Each row below holds a small network's activations on one input, seen along a few directions.
Each table varies a few parts of the input and shows all the possible inputs, shuffled.
Descriptions start from the smaller parts, as in this example, which fits no table here: ring(5) and (point or line(11) or (values(3) and line(6))).
Shared parts are said once, and a part with two or three values counts as separate values.

Other details of the inputs shift rows strongly along two fixed directions, in all tables alike. That doesn't count.

A family of inputs:
x1: [  0  17 -35   2  -7 -12   0  13   2  -8   1 -12]
x2: [  5   3  11  24  22  -6 -11  -7 -14   2  -5  12]
x3: [  6 -19  33 -14  -2  -2  12 -15  25   8 -21 -11]
x4: [ 8 11 10 28  8 11 -1 -8  7  4 -1  5]
x5: [ 10  15   8   9   2   6 -15  10   1  23   7  18]
x6: [  5   3  16  25  15   2 -15 -13 -13  -6   2   5]
x7: [ -2 -34  32 -22  -3  -1   4   2   9  -3 -20  20]
x8: [-14 -19   2 -32 -16  -9  26 -10 -11 -29  -5 -20]
x9: [ 11   0   8  26  -1  14 -15  -3  -3 -17  -7  16]
x10: [ -4   6  11  13  -5  16 -31   4 -12  14   3   7]
x11: [ 7  4  7 32 -2 10 -5 -3  6  0 -5  9]
x12: [ 6  4  9 22 12 15 -5  0  9  9 10  8]
x13: [ -3   4 -35  -9  12 -10   2   0 -32   3  21  -5]
x14: [ -7 -31  44 -20   7  -3   4 -11  -3   0  -7  -1]
x15: [ -8 -26 -10 -47 -24   2  21  -2 -13 -16  -1  -9]
x16: [  6  -5  15  21   6  14 -20  -3  -6 -10  14   8]
x17: [  9   1   3  19  -8  15 -15   2   1  17   5  16]
x18: [ 18  -3  -1  20   5  -1 -23  -1   7  -7 -12  16]
x19: [ -5  -8  -6 -38  -6 -15  30  -7  14  -5 -10 -30]
x20: [  5  15  11  15  13   3 -10  12  10  13   7  14]
x21: [ -1  22 -32 -12  -1  -5   7  11  -9   9  21  -5]
x22: [-18 -15  42 -13 -13   1  -3  -2   3  -1 -29  -3]
x23: [ -4  16 -36  -7 -11  -2   3  16 -12   5  16   0]
x24: [  1  16  11  17  16   4 -23 -18  13   6   3  -8]
x25: [ -6 -11  38 -14 -12  -6  12   5  14   5 -28   8]
x26: [ -8 -18  37 -20  -9  -2   8  11  16  10 -17  11]
x27: [ -4 -27  37 -15  -4   8  16  -5  18   8 -11   2]
x28: [  2 -25  33 -22 -11  11  14 -12  11  19  -9   3]
x29: [  8   2   5  23  15  -8 -11  -3  -6   1  -8  24]
x30: [ 16  -1  11  23   3   4 -25 -13   2 -12   2  -3]
x31: [ -7  12 -35  12 -12  -2  11   8  -7 -15   4  -6]
x32: [14 12  7 11  9 15 -9 -4  4 24 11  9]
x33: [ -4  13 -33  11  -4   2  18  -2  -6 -14   9 -12]
x34: [  3 -27  40 -17   4 -11  -2 -20   4  -2 -18 -12]
x35: [ 15  19   7  17  11  -5 -15   3  16  11  -5   2]
x36: [-14  20 -29 -12   6   5  -1  -9 -14   5  28 -16]
x37: [-16  -6  -2 -44  -3 -11  35   9   6  -2   1 -17]
x38: [  1  22 -33 -12   2   0  10   8 -10   9  23  -8]
x39: [ -4  11 -38  -5 -14   1   3  13 -12   3  15  -2]
x40: [  9  -7   8  20   2  18 -18   4  -2 -12   4  18]
x41: [ -4  27 -27   1   4  -6  17   7  -4  -8   9 -11]
x42: [  4   9 -36   8  -3  -3   8  -4   4 -11   8 -21]
x43: [ -8  13  15  15  20  12 -18  -8   5   9  14   2]
x44: [ -9   2 -32  -2  18 -13   5   6 -25  -9  19  -6]
x45: [ -7   1 -37  -3  12 -15   6  10 -17 -10  15   7]
x46: [ 15   1   2  29  -1   5 -15  -5  15   3  -6   0]
x47: [ 10   0   3  23   5   4 -14   1  -2 -10 -11  25]
x48: [-32 -16  -1 -37 -17  -5  13  10  -9 -12  -6 -21]
x49: [ 7 22 12 20  9 -1 -6  5  8  8 -4 11]
x50: [ -9 -27 -15 -50 -19  -9  23   2 -12  -8  -5   0]
x51: [  1 -28  32 -19 -17   9   9  -8  10  18 -11   5]
x52: [  2   3   6  22   0   9 -13  13   7   7   1  17]
x53: [ 5 20 11 22  4  0 -8 10  6  6 -6 15]
x54: [-15 -11  -4 -41  -3  -6  36   3   6  -3   2 -19]
x55: [  9 -31  33 -17 -12   1  -2 -10  15 -13 -28  -1]
x56: [ -8 -28  34 -13 -12   4  10   4  16   6 -16   8]
x57: [-20  -8  -2 -43 -11 -15  30  16   4  -3  -3 -10]
x58: [ -6  20  16  20  15   8 -14 -16   4   4   3   0]
x59: [  0  11 -34  -5  -2   8  12  -1 -10   5  23 -11]
x60: [ 13  -3  13  14  -1  17 -23  -9 -12   2  16   9]
x61: [  1   8 -39   8 -11  -7   2   5   2 -12   3 -15]
x62: [ -8   3 -35   7  -6   4  10   9  -5 -10  18  -7]
x63: [ -2  22 -30   4   4  -2  17   0  -3  -9  10 -13]
x64: [ -1   8   9  22  -1   5 -33   1   2   0 -10  -5]
x65: [  3   4 -41   0   9 -23   0   1 -10 -12   2  -5]
x66: [ -3   4 -29  -8   5  -2  -2  -6 -32  -5  27 -12]
x67: [ 13  17   6  18   6  -5 -17   8  14   9  -8   6]
x68: [  3 -27  35 -18  11 -19   2 -15   4   6 -25  -5]
x69: [-18 -11  -7 -31 -23 -13  32   7   1 -12 -17 -13]
x70: [  4  24 -32  -2   6 -11   7   5   4  -5   8 -20]
x71: [ 12  -3   2  11  13  -2 -18  -2 -11  18   5  27]
x72: [ 12   7   2  24  -3   1 -19   5  14   5 -11   5]
Each input here is: line(4) and (values(2) or ring(6) or ring(10)).
- Changing only the line(4) part turns x19 into x32. The same change can be made to x65. Which row results? => x71
- Which other rows does x43 become when the values(2) part takes its other values? List them by row number. => x48
- Which other rows does x69 become when the line(4) part takes its other values? List them by row number. => x39, x52, x72
- Which other rows does x33 become when the ring(10) part takes its other values? List them by row number. => x4, x11, x25, x31, x41, x49, x53, x63, x69

A family of inputs:
x73: [  4 -26  34  -1   4   3  -2  -4  11  -6 -13  11]
x74: [-15 -15  -4 -20  -4 -10   8   6  -4 -20  -6  -8]
x75: [ -4  17 -21   1  -1  -9   6  11   3  -1   1 -11]
x76: [ 10  16  16  24  13   3 -21  -3   8   8  -5   5]
x77: [  5  23 -30  13  11  -8  -3   1  -5  -7  12  -8]
x78: [ 16 -11   4  13  -2   4 -14  -7   1  -2  -7  10]
x79: [15  6 17 20  8  5 -6  1 19 14 -7  9]
x80: [-10 -23   9 -49 -11  -7  31   0   1   4  -4  -5]
x81: [ -1   7 -30  15  10  -6  -8   8 -11 -21  14   2]
x82: [ -5  -3 -20   5  -1   4   2   5  -5 -21  10  -6]
x83: [ -4  22 -26  10  -5  -2   3  10   4  -2   8 -12]
x84: [ 7 -1 20 22  9  0 -9 -6 -4  2 -9 19]
x85: [  2   5 -25   2   6   1   1   0 -15   0  21  -4]
x86: [ -2 -34  37 -27 -21  -2   3  -9   9  -1 -29  -2]
x87: [ -2  -3  -5 -22  -1  -9  20  -6   5  -6  -4 -17]
x88: [ -7  13 -24   6   2   2  -6  -3 -10  -7  15 -13]
x89: [ 14  -9   5  12  -1  -3 -17  -5  -1  -1  -9  12]
x90: [ -8 -26  51 -20  -7  -5  10  -9   4   3 -32   8]
x91: [ -4  20 -28   6  -2   7  -5  10 -12   1  21   1]
x92: [-14   0  -6 -23 -15  -3  19   9   7   4  -3  -8]
x93: [ -7  15 -22  -4  -3  -4   6  14  -1   4   4  -2]
x94: [-10   2  -1 -21  -9  -7  15  -3   5  -7  -5 -21]
x95: [ 6 -1 21 24  2 12 -7 -8 -1  1 -7 14]
x96: [ -2   8 -20  -9   3  -4   5   8 -11   3  14   4]
x97: [ -1  12 -26   0  -3   8   3   6  -9   1  21   0]
x98: [10 -3 19 23  7  7 -6 -9 -2  2 -7 17]
x99: [  1  -1 -25  -1  -9  -7  -7   2 -12 -13  -2  -5]
x100: [-13  -9  -1 -26  -9  -2  11   0  -9   0   6 -13]
x101: [  1  19 -28  10  -3   1   8   7   6  -2  10 -11]
x102: [ -5  -5  -9 -24  -7  -5  24   6   7   5  -2  -5]
x103: [ 11  -3  20  17  14   8 -15 -13   5  10   0   9]
x104: [ 15  -5   0  21  -5  11 -19  -5   0  -3  -3   8]
x105: [-10   0 -18   4  -3   0  -3   8  -7 -22   8  -6]
x106: [  8  -1  22  18   9  13 -16 -12   6   9   2   5]
x107: [ -6 -29  53 -29  -2  -1   3  -6   5  17 -19   4]
x108: [ -8   8 -19  -3   6  -5  -3  -2 -11  -5   8 -11]
x109: [  7  10  15  16   8  10 -21   6  -1  17   3  20]
x110: [-15  -7  -2 -16 -13  -5  18  -3 -10 -13  -8  -9]
x111: [ 10   1  17  21   8  16 -18  -5  -1  14  11  11]
x112: [  8  -1  21  15  16   1 -18 -10   3  11  -2  10]
x113: [ 13  12  16  26   8  11 -15  -7  12   7   0   4]
x114: [ 14  13  12  26  11  -1 -13   4  15  14  -5  12]
x115: [ -2  12 -24  -4   1  -7   9  11   0   4   6   1]
x116: [ -9  -3  -8 -22 -13   0  23   6   9   4  -1  -8]
x117: [-13 -26  12 -48  -6 -15  24  -4  -6   2  -5 -11]
- Changing only one part turns x104 into x89. The same change can be made to x97. Which row results? => x96
- What do these inputs look like to the network? => ring(5) and (values(3) or ring(6))
- Start at x82 and move only the ring(5) part, one step at a time. The first step leads to x105. Which rows follow, in order? => x74, x81, x73
- Which other rows does x99 become when the values(3) part takes its other values? List them by row number. => x74, x90
